These are the activations of a small neural network, seen along a few directions. Each row is one input.
Each table varies a few parts of the input and shows all the possible inputs, shuffled.
Descriptions start from the smaller parts, as in this example, which fits no table here: one of 4 places along a line, together with either a single point or one of 11 places along a line or (one of 2 separate values, together with one of 8 places around a ring).
Shared parts are said once, and a part with two or three values counts as separate values.
(in the rows, 128 means zero)

A family of inputs:
x1: [122 168 128 123 191 110 112 127 102 133 150 153]
x2: [114 143 111 102 177 149 168 141 126 166 150 117]
x3: [134  92 163 229  40 141 121  58 220  79  66  96]
x4: [161 138 125 110  93 100  75 143 104 104 129 132]
x5: [154 112 106  89  71 139 127 158 128 137 127  96]
x6: [ 99 127 128 120 185 120 131 133  87 132 147 171]
x7: [ 98 116 125 113 172 142 164 141 101 163 149 148]
x8: [ 80 129 173 245 179 151 172  37 220 120  91 121]
x9: [138  86 121 100  69 131 125 157 105 135 127 126]
x10: [128 180 118 106 187 128 143 138 125 146 148 124]
x11: [168 149 113  93  86 117 104 155 127 118 126 103]
x12: [139  97 125 107  86 109  93 149  92 104 126 149]
- Changing only one part turns x3 into x8. The same change can be made to x12. Which row results? => x6
- Describe the family of inputs behind these rows. => one of 2 separate values, together with either a single point or one of 5 places around a ring
- Which other rows does x1 become when the choice among 2 separate values takes its other values? List them by row number. => x4

A family of inputs:
x13: [117 155 127 157 158 127 123 104 148  95 121 145]
x14: [143 149 138 144 108 146 150 120 167 163 128  84]
x15: [133 128 120 127 123 148 149 116 174 137 121  84]
x16: [105 131 148 148 159 114 124 115 134  99 110 153]
x17: [169 124 112  69  73 108  78 177  84 106 141 132]
x18: [109 101 133 129 118 144 166 131 158 129 108 120]
x19: [126 153  96  93 154 135 141 153 114 129 143 133]
x20: [104 106 152 171 143 116 102 102 108 134 130 164]
x21: [117 113 119  97 150 126 145 150  80 139 151 151]
x22: [136 158 133 148 164 118 108 101 151 108 121 118]
x23: [155 177 119 104 145 121 127 151 113 167 153 109]
x24: [114 130 119  80 153 122 141 161 100 132 136 145]
x25: [115 104 123 100 139 128 119 150  73 168 154 155]
x26: [111  85 134 143 114 151 170 118 137 135 123 125]
x27: [106 116 149 165 154 116 127 102 114 104 128 160]
x28: [110  74 136 151 104 150 146 120 132 165 125 130]
x29: [147 181 151 165 149 114 108 101 145 135 128 120]
x30: [117 124 114 133 116 162 164 119 168 126 115 108]
x31: [156  93 122 129  32 132 113 135 141 105  96  96]
x32: [156 128 140 149  74  87  61 113 127  73 109 146]
x33: [142 156 103  86 159 123 126 148 120 141 147 108]
- Describe the family of inputs behind these rows. => one of 3 separate values, together with either a single point or one of 6 places along a line
- Changing only the choice among 3 separate values turns x30 into x19. The same change can be made to x28. Which row results? => x25
- Which other rows agree with x20 in the choice among 3 separate values? List them by row number. => x13, x16, x22, x27, x29, x32
- Which other rows does x24 become when the choice among 3 separate values takes its other values? List them by row number. => x16, x18

A family of inputs:
x34: [161 138 123 113  87 127 118 140 139 132 124  94]
x35: [128 173 131 140 178 118 120 117 125 135 143 138]
x36: [132  91 129 122  84 127 122 140 105 127 128 136]
x37: [159 152 128 125  97 110  92 134 123 110 126 123]
x38: [129 115 131 125 121 110  95 130 108 108 126 150]
x39: [127 107 113 107 104 146 144 144 133 142 126 113]
x40: [113 121 118 110 136 148 166 142 138 141 127 120]
x41: [120  91 120 119 110 133 128 136 107 126 131 141]
x42: [141 114 140 128  95 104  89 134 106 109 123 145]
x43: [115 128 136 128 152 111 117 127 111 107 125 156]
x44: [106 104 126 122 141 135 150 133 110 124 131 148]
x45: [107 105 169 240 101 146 144  46 220  95  75 110]
x46: [108 128 126 125 159 150 166 131 133 169 140 124]
x47: [133 166 123 124 155 117 120 127 130 107 130 134]
x48: [109 135 143 143 175 113 117 117 106 135 138 159]
x49: [135 152 119 112 146 134 147 133 147 129 129 105]
x50: [147 153 118 121 123 116  98 130 126 108 130 127]
x51: [100 111 133 137 164 137 149 123 105 152 144 151]
x52: [140 107 122 111  78 139 137 148 130 144 123 109]
x53: [129 160 127 127 169 135 147 122 142 157 142 109]
x54: [148 139 113 109 114 133 125 136 142 131 128  98]
- Describe the family of inputs behind these rows. => either a single point or (one of 4 places along a line, together with one of 5 places around a ring)
- Which other rows does x53 become when the place on the line of 4 takes its other values? List them by row number. => x34, x49, x54

A family of inputs:
x55: [139 120 120  86 115 116 114 166  76 133 154 154]
x56: [126 109 145 168  79 129 127 110 144  97 101 135]
x57: [147 125 127 154  88 141 121 102 183 111 112  90]
x58: [111  80 150 175 104 127 111  89 149  98 105 144]
x59: [160 236 131 111 209  72  51 133  90  95 155 158]
x60: [121 103 120 103 145 113 103 146  68 143 150 157]
x61: [136 115 152 156  87 129 129 109 173 114 102 106]
x62: [129 147 116  78 149 129 142 167 107 163 145 125]
x63: [158 148  97  80 126 129 114 157 102 159 155 103]
x64: [142 125 114  84 101 112 112 172  72 119 141 155]
x65: [126  96 119  91 127 110  96 153  75 120 147 162]
x66: [115 131 147 163 129 144 156 106 180 140 105 108]
x67: [150 129 121 152  74 138 119 109 177  97  99  91]
x68: [102 120 147 177 134 146 157 100 157 136 117 136]
x69: [126 140 123 160 129 156 149  99 189 137 114  93]
x70: [123 148 117  78 168 130 161 161 109 154 146 122]
x71: [154 135 114  70  95 109 113 178  95 122 130 126]
x72: [107  88 152 188 122 130 119  82 143 121 109 139]
x73: [123 104 152 171  92 132 129 102 149 111 114 134]
x74: [147 138 122  84 126 116 121 165  92 161 146 119]
x75: [102 113 115  98 168 126 124 149  84 146 150 162]
x76: [139 157  92  75 149 142 135 159 117 161 154 110]
x77: [139 120 146 154  74 126 126 116 167 100  90 107]
x78: [132 122 153 169 105 132 136 102 166 137 105 101]
x79: [141 213 164 216 177  85  78  55 184  71 105 135]
x80: [111 137 117  93 173 133 160 155  86 150 157 151]
x81: [111 132 148 162 148 145 175 103 179 131 106 107]
x82: [ 97 114 116  98 186 127 144 144  85 137 151 158]
x83: [151 131 120  72 109 112 115 173  99 137 143 124]
x84: [116 137 116  93 155 132 141 161  85 159 156 154]
x85: [133 158  94  75 168 142 155 153 118 151 154 107]
x86: [143 132 129 167 105 144 129  95 176 134 115  86]
x87: [ 98 122 147 176 153 148 175  97 157 128 118 134]
x88: [ 89  97 146 182 146 141 139  87 157 124 109 145]
x89: [122 141 124 159 148 157 168  95 189 129 115  92]
x90: [119 111 153 183 110 135 136  96 143 133 117 130]
x91: [ 85  99 147 181 164 143 158  84 157 116 110 142]
x92: [115  85 144 172  90 124 109  96 144  84  93 145]
x93: [135 127 121  98 132 120 121 159  70 156 157 148]
x94: [162 141  96  69 109 125 108 164 109 135 152 108]
x95: [165 146  90  68  95 122 105 170 104 120 139 110]
x96: [129 101 112  89 113 106  94 159  71 105 133 163]
- Changing only one part turns x61 into x83. The same change can be made to x81. Which row results? => x70
- Changing only one part turns x60 into x72. The same change can be made to x85. Which row results? => x89
- Describe the family of inputs behind these rows. => one of 2 separate values, together with either a single point or (one of 4 places along a line, together with one of 5 places along a line)
- Which other rows does x86 become when the place on the line of 5 takes its other values? List them by row number. => x57, x67, x69, x89
- Which other rows does x62 become when the place on the line of 4 takes its other values? List them by row number. => x75, x76, x84
- Which other rows does x63 become when the choice among 2 separate values takes its other values? List them by row number. => x86
